Each row below holds a small network's activations on one input, seen along a few directions.
Each table varies a few parts of the input and shows all the possible inputs, shuffled.
A made-up example of a description, with smaller parts first: one of 3 separate values, together with either a single point or one of 11 places around a ring or (one of 5 places around a ring, together with one of 6 places along a line).
Shared parts are said once, and a part with two or three values counts as separate values.
In the rows, zero is written as 100.

Other details of the inputs shift rows strongly along three fixed directions, in all tables alike. That doesn't count.

Table:
x1: 92	110	115	76	72	64	62	117	118	123	83
x2: 119	63	80	118	104	136	190	102	109	52	105
x3: 152	90	115	91	141	64	143	128	140	76	103
x4: 87	114	106	85	80	75	88	126	116	137	83
x5: 91	82	102	115	98	137	67	86	97	88	140
x6: 102	100	103	98	97	118	41	73	105	82	149
x7: 151	125	90	130	93	106	140	73	165	55	123
x8: 103	98	109	84	119	77	78	121	91	128	97
x9: 84	106	101	88	119	60	88	107	81	122	86
x10: 135	103	77	145	112	116	160	88	122	51	134
x11: 83	79	106	77	114	87	100	121	80	124	81
x12: 100	86	134	83	123	77	58	119	106	120	117
x13: 85	90	95	81	119	76	117	122	73	128	68
x14: 97	94	99	107	94	128	66	86	93	97	138
x15: 97	94	110	82	111	67	69	108	78	119	85
x16: 155	102	123	103	137	38	119	112	139	66	112
x17: 27	45	56	114	86	175	178	108	33	117	65
x18: 83	107	103	77	81	72	100	125	113	129	71
x19: 157	96	99	113	115	106	116	84	146	32	147
x20: 88	117	83	105	60	120	77	82	124	91	120
x21: 105	86	111	81	111	77	79	115	89	111	89
x22: 110	130	116	83	98	57	63	94	128	124	88
x23: 103	127	109	92	100	66	78	107	117	140	77
x24: 98	113	108	95	121	58	75	109	88	126	102
x25: 42	49	74	105	84	158	143	98	47	106	80
x26: 75	107	70	119	95	119	91	72	75	89	117
x27: 111	136	143	78	112	75	61	105	105	111	83
x28: 72	82	84	94	116	91	144	133	55	146	53
x29: 102	115	113	84	88	60	76	101	110	131	67
x30: 89	129	105	110	83	143	82	71	86	85	101
x31: 46	51	97	83	112	110	147	137	53	140	50
x32: 89	115	88	99	53	113	61	77	124	84	124
x33: 82	120	72	124	67	135	98	72	95	115	95
x34: 91	117	82	109	66	117	88	62	106	97	98
x35: 101	99	85	113	98	129	79	87	90	94	128
x36: 86	97	82	101	90	115	73	74	74	91	115
x37: 149	72	125	93	131	67	153	130	134	73	97
x38: 137	61	132	95	134	71	150	134	131	76	96
x39: 114	141	120	114	88	128	54	76	106	86	122
x40: 121	88	71	132	109	113	186	90	110	45	108
x41: 96	122	126	93	108	98	109	121	84	127	60
x42: 104	122	139	83	100	83	71	105	92	111	70
x43: 133	72	111	101	135	82	185	145	120	95	87
x44: 81	93	68	120	91	136	116	90	63	108	105
x45: 98	129	113	105	80	133	63	66	92	75	109
x46: 85	99	74	110	97	123	97	81	76	95	112
x47: 87	95	78	105	96	131	83	82	84	93	118
x48: 105	131	98	108	61	112	39	79	137	92	145
Description of these inputs: one of 6 places along a line, together with either one of 3 separate values or one of 5 places along a line.
The inputs of x4 and x20 match in every part but the place on the line of 6. If x8 is changed in the same way as x4 into x20, which row does it become?
> x47
The inputs of x33 and x23 match in every part but the place on the line of 6. If x14 is changed in the same way as x33 into x23, which row does it become?
> x43
Change only the choice among 3 separate values in x7. List by row number the other rows that result.
> x20, x30

Table:
x49: 97	116	133	77	112	67	25	100	91	119	108
x50: 97	84	76	116	83	138	145	87	105	70	108
x51: 147	125	115	106	104	68	105	106	163	84	118
x52: 129	111	114	96	106	63	128	124	140	101	92
x53: 127	104	118	86	107	66	105	119	132	104	89
x54: 106	73	114	88	123	78	134	141	99	119	83
x55: 99	118	75	130	79	137	141	80	102	83	97
x56: 74	70	96	88	105	82	182	149	79	135	31
x57: 142	99	127	94	118	68	92	110	146	79	127
x58: 66	99	86	107	86	148	57	68	63	97	118
x59: 96	71	52	128	98	133	161	87	93	66	116
x60: 73	106	121	72	106	75	53	112	66	147	70
x61: 49	93	108	75	98	83	99	124	45	164	35
x62: 68	94	66	114	94	132	74	66	56	96	118
x63: 113	133	119	92	90	91	9	69	111	97	126
x64: 71	95	86	109	88	149	59	72	59	99	124
x65: 109	82	89	114	99	129	126	95	114	70	121
x66: 138	129	105	111	103	90	105	92	137	71	116
What do these inputs look like to the network?
> one of 2 separate values, together with either a single point or one of 8 places along a line
The inputs of x53 and x63 match in every part but the choice among 2 separate values. If x52 is changed in the same way as x53 into x63, which row does it become?
> x66
